[[-39  15  57  28  -3  12   1 -19   6]
 [ 10 -63 -17 -74   3  -1  21 -29   2]
 [-30 -38 -43  72  -1  -9  -8 -20   8]
 [-14  -8  34  60  33 -10  -7  -2  27]
 [-54  44  53 -16  19   5   7  17  19]
 [ 11  30  22 -20   7  11  15   7  18]
 [-69 -70  10   3 -24 -41   4  -7  -5]
 [-27 -74  25  70  13 -44   7 -25  -7]
 [ 20 -27  47  60   6 -12  -9  -4  32]
 [ 18 -28 -37  24  11 -23  -1  -3  26]
 [ 22 -46  11  56  28 -54 -18   5  18]
 [ 28 -15 -20  -3   1  17 -17  -9  32]] ⇒ 18

[[-30  19 -30 -33 -38  14  12 -40  60  -4 -73 -44  -1  -3   8   5]
 [ -2  -1   0   1  -1  -1  -1  -1   0   0  -2   0  -1  -1   1   0]
 [-13  -7 -12  36   0  -9  25 -25   2  42 -14   6   6  -3   3   8]
 [ -1   0   0  -6   0   7  -2  -2   0   0  -2  -2   0   0   1   0]
 [-31 -25  16  33 -51 -61 -37  16 -24  61 -34 -12   8 -22  73 -12]] ⇒ -13

[[  2  -6 -22   0   7  -4  -1   4   8  -4  -4 -10  -7]
 [  4   4   2  10   2   1   2   2 -13 -41   3   9  36]
 [  1  -2   1   2   9  -5   1   5   2 -46  -3  -7  -1]
 [-44 -17   0   5  14 -20  -2  -8 -14  -6 -10  -8  14]
 [ -6  12  16  15  -3  13   6 -73 -11  -8   2  10  17]
 [  2  -8   0   3  11 -20  -3 -13 -16  -4 -11  -7  15]
 [ -6  13   5  -2  -9  17   1   8   8  -3   5   5  -5]] ⇒ -6

[[ 69  -7   8  -4   6  -3 -18   1  38   8  -7  16]
 [  5  28  10  31  -7   3 -15  10   0  -2  35 -15]
 [ 68  -7  17  -2  10  -2 -25   6  41   9  -7  19]
 [ 24  26   9  35  -4  -1 -23  10  12   0  33  -8]
 [ -7 -41  -8 -49   7   0  17 -11  -2   0 -51  14]
 [  2 -26  -9 -34   6  -3  12  -9   0   4 -36  15]
 [ 38  12  15  14  -3   3 -29  10  18   4  13  -2]
 [ 16  36  11  47  -7  -3 -21  10   5   0  48 -14]
 [-56  13  -5  11 -10   5   6   2 -26  -9  14 -19]
 [ 62 -12   9 -13  10  -5  -9  -2  28  13 -14  23]
 [ 37  13  13  14  -5   6 -26  11  17   4  16  -5]] ⇒ -56

[[-57  44 -17  -3  10   5   4  18 -37  -1]
 [-63  48 -18  -4  11   6   5  19 -40   1]
 [-42 -12   3  -6  -5  25  44  -2  12  71]
 [-43 -12   3  -7  -5  26  45  -2  12  73]
 [  1  -2   1   0  -1   1   2  -1   2   3]
 [-69  51 -20  -4  12   7   7  21 -42   3]
 [  0  -7   2  -1  -2   4   7  -2   6  13]
 [ -2  -8   3  -1  -2   5   9  -3   7  15]
 [ -4   6  -2   0   1  -1  -3   2  -5  -5]
 [-28  26 -10  -1   6   0  -2  11 -22  -7]
 [ -2   3  -1   0   1  -1  -2   1  -3  -3]] ⇒ -4

[[-15   4   4  -2  -7  -1  -9  -5  -5  -3]
 [ -9   7  14  27  21  -1  17 -21  13  16]
 [ 57  18   8 -69 -57  33  46  52 -14   7]
 [-38   7  -2   9  20  23 -26 -28  10  11]
 [-36 -15 -37  37   7 -21 -64 -42  -3 -25]
 [-22   0  23  -4   6   9  16   1  -9  20]
 [  0  27 -32  18   3  -5 -16 -25  30  -5]
 [-15  28 -25 -70 -11  53 -32   2   7  32]
 [  9 -36 -19 -22 -51 -27 -26  23 -45 -36]] ⇒ 0
---
Input:
[[-12.438   1.597   2.411  -0.210   4.192  -9.530 -10.916  -2.025 -10.330]
 [  7.798  -1.363 -13.975   7.807   9.748   0.216  -3.694   5.076  -2.544]
 [ -7.034   0.715  23.388  -3.606  15.334  -2.760   0.520  13.381  -0.041]
 [  7.064  -3.780   6.331   2.372  22.358   4.204   4.550  20.361   4.721]
 [ 11.973   9.073  19.638   4.791   0.797   7.937  10.988   4.827  10.109]
 [ -7.603  14.274  17.405   0.889 -16.429   4.242   5.373 -13.125   4.787]
 [ 20.879   4.278  15.019   6.796  11.773  11.602  14.250  15.623  13.569]
 [  3.814  -2.232  16.889   0.365  22.142  -3.628  -0.819  18.839  -1.138]
 [ -5.058   1.248   7.260   0.034   8.644   1.918   1.529   6.890   1.724]
 [  3.926   2.578  12.017   2.807   9.940  -3.266  -1.682   7.529
   -1.866]]
Output: 3.926

Input:
[[-0.028  0.023  0.006 -0.184 -0.050 -0.092 -0.224]
 [-0.060 -0.069 -0.006 -0.023 -0.004 -0.044  0.033]
 [-0.042 -0.004  0.003 -0.135 -0.027 -0.086 -0.134]
 [-0.013  0.070 -0.182  0.118  0.055 -0.097  0.183]
 [-0.124 -0.064  0.062 -0.121  0.097 -0.177  0.082]
 [-0.083 -0.156  0.026  0.039 -0.003  0.008  0.133]
 [ 0.041  0.098 -0.095 -0.126 -0.114 -0.038 -0.293]
 [-0.163 -0.056  0.035 -0.050  0.204 -0.254  0.293]
 [ 0.060  0.125 -0.176 -0.011 -0.093 -0.025 -0.169]
 [-0.127 -0.009  0.083 -0.229  0.107 -0.245 -0.030]
 [-0.138 -0.169  0.084 -0.023  0.078 -0.086  0.194]
 [-0.129 -0.135  0.045  0.005  0.094 -0.102  0.226]]
Output: -0.129

Input:
[[ -2.4   8.2   4.1  -4.0   7.6  -4.0 -12.8  -0.1   0.6   0.4 -11.7   4.2
  -15.0]
 [ -0.7  19.9   0.3  -7.2  -2.9  -2.9 -12.2  13.7   7.8   9.5   4.1   1.0
    5.7]
 [ -0.5  -8.2   3.9   0.7   3.7   4.4   9.6  -7.1  -7.3   0.9  -1.4  -2.8
    3.2]
 [ -7.1  -0.5   9.3   2.8   8.0  -0.9  -5.5   2.9 -15.2   2.5  -5.5   8.3
   -1.0]
 [ 10.9   6.3  -1.9  -1.3  -2.0  -0.8   1.4  -5.8   4.7  10.3   1.4  -3.7
    8.8]]
Output: 10.9

Input:
[[ 0.21 -0.10  0.05 -0.08 -0.03  0.09  0.15]
 [-0.17  0.00 -0.07 -0.03  0.14 -0.03 -0.15]
 [ 0.01 -0.10 -0.04 -0.17 -0.10 -0.21  0.20]
 [ 0.12 -0.11 -0.15 -0.03  0.18  0.06 -0.18]
 [-0.16 -0.01 -0.08 -0.01 -0.01  0.01 -0.28]
 [-0.05 -0.05 -0.08 -0.07 -0.06 -0.09 -0.08]
 [-0.04  0.00 -0.16  0.10 -0.07  0.06 -0.21]]
Output: -0.04

Input:
[[ 0.06 -0.03  0.21  0.08  0.06  0.05  0.05]
 [ 0.07  0.09  0.05  0.04 -0.02  0.05  0.03]
 [ 0.00 -0.08 -0.19  0.00  0.06  0.18  0.03]
 [-0.05  0.11 -0.03  0.08  0.17  0.01  0.12]
 [ 0.20  0.14  0.16  0.04  0.03 -0.06 -0.03]]
Output: 0.20
---
Input:
-23	2	-10	53	-13	-2
-38	20	-14	63	-7	6
-36	2	40	7	-4	-33
Output: -23, -33

Input: 62	76	-50	-11	-62	0	-25
Output: 62, -25

Input:
-19	16	3	-68	20
-6	-14	-20	-33	-1
Output: -19, -1

Input: 30	-30	43	-28	-83
Output: 30, -83

Input: 76	-11	-7	-3
Output: 76, -3

Input:
26	24	45	-44
65	54	28	-32
-59	-26	80	21
Output: 26, 21
---
[  0 -35  -2 -59   1   4]
-2

[[ 25 -83  10 -42]
 [ 27  16  13  -8]]
27

[ 55 -33 -20  -5  60  26  -4]
-5

[-17  14 -22 -59]
-17

[[-28  12  20 -53  24]
 [ 15  -2  79 -26  13]
 [ -1 -69  -9  -9 -31]]
-69

[[ 59 -50 -17  25]
 [  1  48  20  22]
 [  4  51  35  65]]
4

[-76  14  20  -9]
-76

[ 49 -67 -72   1 -41]
-67
